[[128, 128, 129, 130, 140, 152], [150, 137, 128, 128, 131, 130], [136, 153, 133, 128, 127, 129], [130, 128, 129, 129, 132, 149], [139, 151, 130, 125, 128, 128], [130, 128, 133, 151, 136, 129], [127, 128, 127, 129, 150, 141], [128, 128, 128, 128, 134, 152], [128, 144, 145, 130, 127, 129], [128, 129, 138, 154, 132, 133], [137, 152, 134, 128, 127, 128]]
The entry just left of 125 -> 130
What is the entry just right of the largest entry?
A: 132
The entry just left of the largest entry -> 138
What is the 5th entry in reading order?
A: 140
The largest entry: 154
What is the fourth entry in reading order?
A: 130
The 1st entry in reading order: 128
What is the entry just left of 153?
A: 136

grid =
[[117 124 149 143 120 127 128 128 125 137]
 [133 130 112 118 126 121 124 126 131 117]
 [144 130 119 129 126 104 119 130 123 117]
 [154 130 126 136 137 106 123 135 116 124]
 [124 124 151 148 118 118 125 130 122 136]
 [109 125 138 129 123 144 132 124 134 135]
 [135 131 113 120 124 120 125 127 132 119]
 [149 130 131 132 155 134 135 136 116 137]
 [155 132 120 127 151 124 131 135 117 128]
 [138 128 140 142 131 122 130 133 120 136]
 [133 126 143 140 136 127 130 132 119 137]
 [138 127 140 138 142 128 131 133 118 137]
 [108 125 134 132 101 122 123 123 137 125]
 [119 125 145 137 128 136 131 128 126 138]
 [129 125 149 147 126 118 126 132 119 136]]
Rows and columns are numbered from 0.
The entry in the bottom-left corner? 129
The entry in row 0 and column 2 -> 149
The entry at row 0, column 0: 117
The entry at row 2, column 0: 144
The entry directly above the smallest entry? 142
The entry just right of 113? 120
The entry directly below the smallest entry? 128
The entry in the bottom-right corner is 136
The entry just right of the smallest entry is 122
The entry in the top-right corner is 137
The entry at row 1, column 0: 133
The entry in row 0 and column 1 is 124
The entry at row 2, column 1: 130
The entry at row 2, column 2? 119

x =
132,145,121,134,141,115,137,118,117,118
147,130,127,135,127,126,135,111,126,126
117,120,134,125,130,135,122,133,126,113
132,124,123,120,134,129,124,137,125,140
130,136,121,128,146,121,133,128,114,120
107,145,119,119,153,114,125,142,112,118
126,150,127,148,123,113,147,112,130,124
Counting starts at 0.
The top-right entry?
A: 118
The entry at row 0, column 1 is 145
The bottom-right entry?
A: 124
The bottom-left entry is 126
The entry just left of the largest entry?
A: 119
The entry at row 0, column 0?
A: 132
The entry at row 0, column 2?
A: 121
The entry directly below the largest entry?
A: 123
The entry at row 2, column 0 -> 117
The entry in row 1 and column 0 -> 147
The entry directly above the largest entry?
A: 146
